A small network was shown many inputs. Here are its activations along a few directions, one row for each input.
In each table, some parts of the input vary, and every possible input appears once, in random order.
A made-up example of a description, with smaller parts first: one of 2 separate values, together with either a single point or one of 9 places along a line or (one of 5 places around a ring, together with one of 6 places along a line).
Shared parts are said once, and a part with two or three values counts as separate values.

Other details of the inputs shift rows strongly along two fixed directions, in all tables alike. That doesn't count.

Table:
row 1: [-13  18  21   6  22  22  -1   6  21 -14  11]
row 2: [ 16  18   4 -55 -24   2 -10 -28   2   6 -19]
row 3: [ -4  -6 -10  29   6 -10   5  22 -13   8   2]
row 4: [ -6   3  18   2  18  15   1   9  11 -25   3]
row 5: [ -9  -1  33   3  31  -5 -17  -9  16 -12  33]
row 6: [ 20  22  -4 -54 -20   1  -8 -28   7   2 -17]
row 7: [  2 -27 -16   9  -8 -25  -3 -15   3  20  10]
row 8: [-18  14  29   1  21  15 -13  12   1 -14  11]
row 9: [  2   0 -17  16  -3 -13   5  12 -11   6  -2]
row 10: [ 10  -4 -24   7 -16  -9  16   0 -15  16  -4]
row 11: [ -4  19  22   1  24  22   3   8  12 -14  18]
row 12: [  5  16   4 -44 -23   2 -12 -25  10   5 -23]
row 13: [  9 -33  -6   8  -1 -18  -4 -15   1   1  11]
row 14: [ 12  23  -3 -45 -24   2  -8 -36  14   2 -24]
row 15: [ -2 -10 -10  21   6  -3  13  23 -13  13   5]
row 16: [ -1 -21 -10  28   4  -1  11  21 -10  -2  -4]
row 17: [ 14 -10 -23  11 -15  -3   9  -1  -5  -2 -10]
row 18: [ -8 -13 -21  10 -16  -6   2   8 -13  18 -10]
row 19: [ -2  -7 -10   1  -8   0   3   9 -17  13  -1]
row 20: [ 1 13  1  5  1 -2  2 -3 -3 -3  0]
row 21: [-15  -1  29   0  20  24  -8  11   5 -24   5]
row 22: [ 12   1 -27  17 -13 -13   6   2 -12  11  -5]
row 23: [-12   1  31   2  18  20  -2  10   8 -23   4]
row 24: [ 11 -14 -23  13 -17  -7  14  -3 -13   1 -13]
row 25: [-17  12  25   2  23  17  -4  12  17  -9   5]
row 26: [-11  -8 -16  28   3  -4  12  20  -2   8   2]
row 27: [ 11  -5  12 -30   2 -10 -13 -30  12   4  17]
row 28: [  0  -1  -7   9  -9 -11   0   7 -13   9  -6]
Description of these inputs: one of 4 separate values, together with either a single point or one of 6 places along a line.
Changing only the choice among 4 separate values turns row 11 into row 22. The same change can be made to row 10. Which row results?
Answer: row 20
List by row number the other rows that have the choice among 4 separate values in common with row 12.
Answer: row 1, row 7, row 14, row 18, row 25, row 26
Change only the choice among 4 separate values in row 6. List by row number the other rows that result.
Answer: row 4, row 9, row 26

Table:
row 29: [ -5  30  18 -16  13  12  -8   6  10  -7  -2]
row 30: [ 17  -3 -25 -21 -35 -12   2 -15 -21  10 -25]
row 31: [  4   7  19 -25   1  14  -3  -7   2  -9  -2]
row 32: [ -9 -12 -11  44  10 -14   6  19 -15  14  21]
row 33: [-27 -13  17  37  25  15  11  30   4  -2  17]
row 34: [ -6   5  17 -16   1   4 -18 -17  13  -8  -1]
row 35: [  5 -24 -33  31  -9 -34  12  10 -18  30   8]
row 36: [-14 -14 -17  38   1  -3  10  32 -10   9  -8]
row 37: [ 18  -7 -14 -29 -21  -6  -5 -16 -10   6 -11]
row 38: [ 24   6 -34 -15 -33 -11   4 -11  -5   7 -31]
row 39: [-11   4  20 -18  11  15 -12  -6  18  -9   5]
row 40: [-18   0  10  44  25  15  17  28   1 -17  18]
row 41: [ 18 -18 -31 -25 -38 -31  -7 -30  -2  23 -25]
row 42: [  0  16  11 -25   7   6  -9 -10  10   1   9]
row 43: [ 11 -32 -36  37  -9 -28  18   6 -12  15   2]
row 44: [ 20   3 -21 -25 -29  -8  -3  -7 -15   6 -31]
row 45: [  1   0  28 -18  16   3 -11  -8   9 -16   9]
row 46: [  2  14  20 -12  11  20   3  -7  18 -15   3]
row 47: [ -5  21  23 -17  12  14  -3  -4  11  -1   9]
row 48: [-13 -10   8  39  31  13  13  25   6 -12  27]
row 49: [  3 -21 -24  45  -1 -14  12  10 -12   6   9]
row 50: [  5   6  19 -19   3   5 -16 -14   1 -14   3]
row 51: [ -9  28  21 -14  10  12  -5  -3   7  -7   6]
row 52: [-11  14  15 -19  -3  12  -8  -9  10  -9 -10]
Changing only one part turns row 50 into row 34. The same change can be made to row 31. Which row results?
Answer: row 33
Describe the family of inputs behind these rows.
Answer: one of 4 separate values, together with one of 6 places along a line
Change only the place on the line of 6 in row 47. List by row number the other rows that result.
Answer: row 29, row 32, row 35, row 42, row 51
Change only the choice among 4 separate values in row 44. List by row number the other rows that result.
Answer: row 29, row 36, row 38
A walk changes only the place on the line of 6. It starts at row 43 and steps to row 49. List the rest of the walk in order.
Answer: row 48, row 46, row 40, row 38

Table:
row 53: [ 16   9  -8 -24 -17   9  -8 -25   8  -8 -16]
row 54: [-37  10  34  43  50  29   7  33  17 -20  38]
row 55: [  7  19   5 -30 -15  -6  -7 -22   4  -6 -17]
row 56: [-12  -4  17  17  13  10  11  11   0 -16   7]
row 57: [ 16  21  -4 -40 -15  -1  -4 -23   1   7  -6]
row 58: [ 14   4   0 -36 -13   3  -7 -17  -9  -3 -12]
row 59: [ -5  10  11  16  21   4   3  18  -5 -10  17]
row 60: [ -9  10  -2 -10  -4   5  -1  -8   7   0   0]
row 61: [-11 -31  22  23  33 -17 -10 -12  17   5  52]
row 62: [  7  22  14 -44 -15  -1 -17 -29   6  -5 -22]
row 63: [ -1 -34 -53  48 -29 -28   9  22 -33  31 -12]
row 64: [ 12   3  -7 -30 -19 -10 -15 -11   4   8 -23]
row 65: [  9  14  -1 -35  -9  -7  -9 -16  12  -5 -18]
row 66: [ 19 -26  10 -32  -3 -22 -23 -52  17  -3  19]
row 67: [  3  -2  10   8  17  13   4  10  13 -14   3]
row 68: [ 17 -18   6 -26  -3 -34 -27 -48  15   5  19]
row 69: [-25  -3  39  39  55  28  11  39  19 -32  30]
row 70: [ 25  13   0 -33 -11   8  -5 -21   0  -8  -9]
row 71: [-26   1  41  33  52  28  10  38   2 -32  38]
row 72: [-15 -11  25  14  26  18  -1  25   9 -15  10]
row 73: [  2   4  -2  -7  -5  10  -1  -9   6 -13  -5]
row 74: [-15   1  21  20  13   5  -4  17  -2  -5   6]
row 75: [ 18  33  14 -50  -4  13 -13 -28  14  -3  -2]
row 76: [ -4 -30 -53  36 -28 -24  16  12 -28  37  -9]
row 77: [  7 -24 -48  40 -29 -28  28  10 -26  35  -7]
row 78: [-5 11 15 13 13 11  7  3  9 -1 10]
row 79: [  6   4   7  -7  -5   6   5 -10   3 -11  -7]
row 80: [ -1  22  17 -49 -12  15 -24 -28  18  -2 -12]
row 81: [-14   5  26  14  26  11  -7  26  -5  -9  19]
row 82: [ -3 -26 -31  25 -16  -8   9   9 -20  10  -9]
row 83: [-11   2  14   4  19   2  -5  14   7  -7   1]
row 84: [-40   6  38  42  51  24  -4  37   9 -25  29]
row 85: [ 11 -43 -48  40 -26 -23  19  25 -44  29  -5]
row 86: [ 14  -2 -12 -32 -19  -5   0 -17   5  -4 -22]
row 87: [  9   9  -8 -34 -17  -5  -6 -16  -9  15  -9]
row 88: [  8   7   0 -42 -18  -1 -13 -18  12  12 -18]
row 89: [-19  15  39  42  56  24   3  39   6 -24  39]
row 90: [  8 -27 -53  42 -22 -35  22  24 -41  28  -2]
row 91: [ 13  17   0 -41 -14  -6 -16 -19  -7   2 -14]
row 92: [ 14 -27 -55  37 -22 -26  23  15 -17  37  -9]
row 93: [  3  23  25 -49 -12  11 -17 -28  15   0 -13]
row 94: [ 12  14 -17 -21 -21   1  -6 -24   8  10 -13]
row 95: [ -7   0  28  -4   8  17  -5   2   4 -14   0]
row 96: [ 17  22   4 -24 -13  -2  -9 -24   8  -3 -16]
row 97: [ 16 -35 -50  52 -27 -23  29  14 -31  24 -11]
row 98: [  3 -31 -29  20 -11 -14  13  15 -16  13 -12]
row 99: [ -4  19  12   5  14  13  -9   0  13 -15   5]
row 100: [-17   8  19  13  27  12   8  21   0  -6  26]
row 101: [ -7  13  16  12  13   3   2   6   5 -12   5]
row 102: [-13  -6  14   7   8  18  -7   9   3 -13   3]
row 103: [ 12  22   4 -49 -10   3  -8 -27  22   0 -15]
row 104: [-33  -4  48  39  48  29   7  34   6 -28  27]
row 105: [-13   0  16  12  17  10   0  22  -6   5  20]
row 106: [-15   8  16   8  11   7   8   5   5  -3  10]
row 107: [  5  12  -1 -38 -10  -2  -3 -18  15   3 -13]
row 108: [ -3 -23 -30  21 -10 -18  14  16 -13  27  -6]
row 109: [  1 -24 -54  38 -28 -30  15  13 -28  23 -12]
row 110: [ -2 -34 -48  46 -27 -30  25  18 -35  41  -8]
row 111: [ 24  25   0 -47 -13  -2 -16 -29  20  -5 -23]
row 112: [  8  21  -4 -27 -14   0 -13 -23   9  -7 -14]
row 113: [ -1 -23 -33  25 -18  -9  14   8 -17   6  -7]
row 114: [-12   8  18  18  30   7   2  21  14 -16  12]
row 115: [ 25  19   3 -53 -17   6  -9 -31   3 -11 -14]
Changing only one part turns row 57 into row 115. The same change can be made to row 75. Which row results?
Answer: row 70
Describe the family of inputs behind these rows.
Answer: one of 3 separate values, together with either a single point or (one of 4 separate values, together with one of 5 places along a line)
Change only the choice among 4 separate values in row 64. List by row number the other rows that result.
Answer: row 63, row 74, row 81
Change only the choice among 4 separate values in row 55. List by row number the other rows that result.
Answer: row 65, row 90, row 109
Change only the choice among 3 separate values in row 78. List by row number the other rows that result.
Answer: row 96, row 97

Table:
row 116: [ 17   5 -22 -41 -32 -10  -4 -32  -1   9 -27]
row 117: [ 11  19   8 -42 -15   2 -15 -23  13   1 -18]
row 118: [-25   2  40  19  38  24  -5  23   8 -25  20]
row 119: [  9  18   4 -19  -7   3  -5 -18  11  -4  -9]
row 120: [ -7  11  15 -10   4   7  -6   2   1  -1   6]
row 121: [ -4 -19 -28  42  -6 -18  20  26 -24  20   6]
row 122: [  8   4   9 -26  -7   4  -9 -14   5  -5 -13]
row 123: [ 15 -30 -46  36 -24 -24  20  11 -27  18 -11]
row 124: [-18  17  36  21  41  24   4  20  12 -21  28]
row 125: [  3 -26 -39  45 -12 -16  23  18 -20  17   0]
row 126: [  5  19   6 -28  -2   6 -11 -14  14  -7  -7]
row 127: [  9  10   8 -27  -1   8 -11 -15   8 -14  -8]
row 128: [ -3  13   9 -15   2   3  -5  -6   9  -5  -4]
row 129: [-27  11  39  18  36  22  -5  20  12 -16  20]
row 130: [ 14  12  -6 -35 -19  -5  -7 -19  -1  11 -15]
row 131: [ -6 -25 -28  35 -11 -11  12  17 -22  18  -2]
row 132: [-13 -25  -7  48  11  -6  19  32 -14   0  11]
row 133: [  6   3   0 -25 -11   4  -4 -14   4   3 -13]
row 134: [ 17   5 -13 -30 -24  -3  -5 -18   5   3 -15]
row 135: [  7  -8 -31  17 -12 -15  10   7 -17  17  -4]
row 136: [-18 -16  46  18  50   0 -16  -3  25 -17  55]
Describe the family of inputs behind these rows.
Answer: either a single point or (one of 4 places along a line, together with one of 5 places along a line)
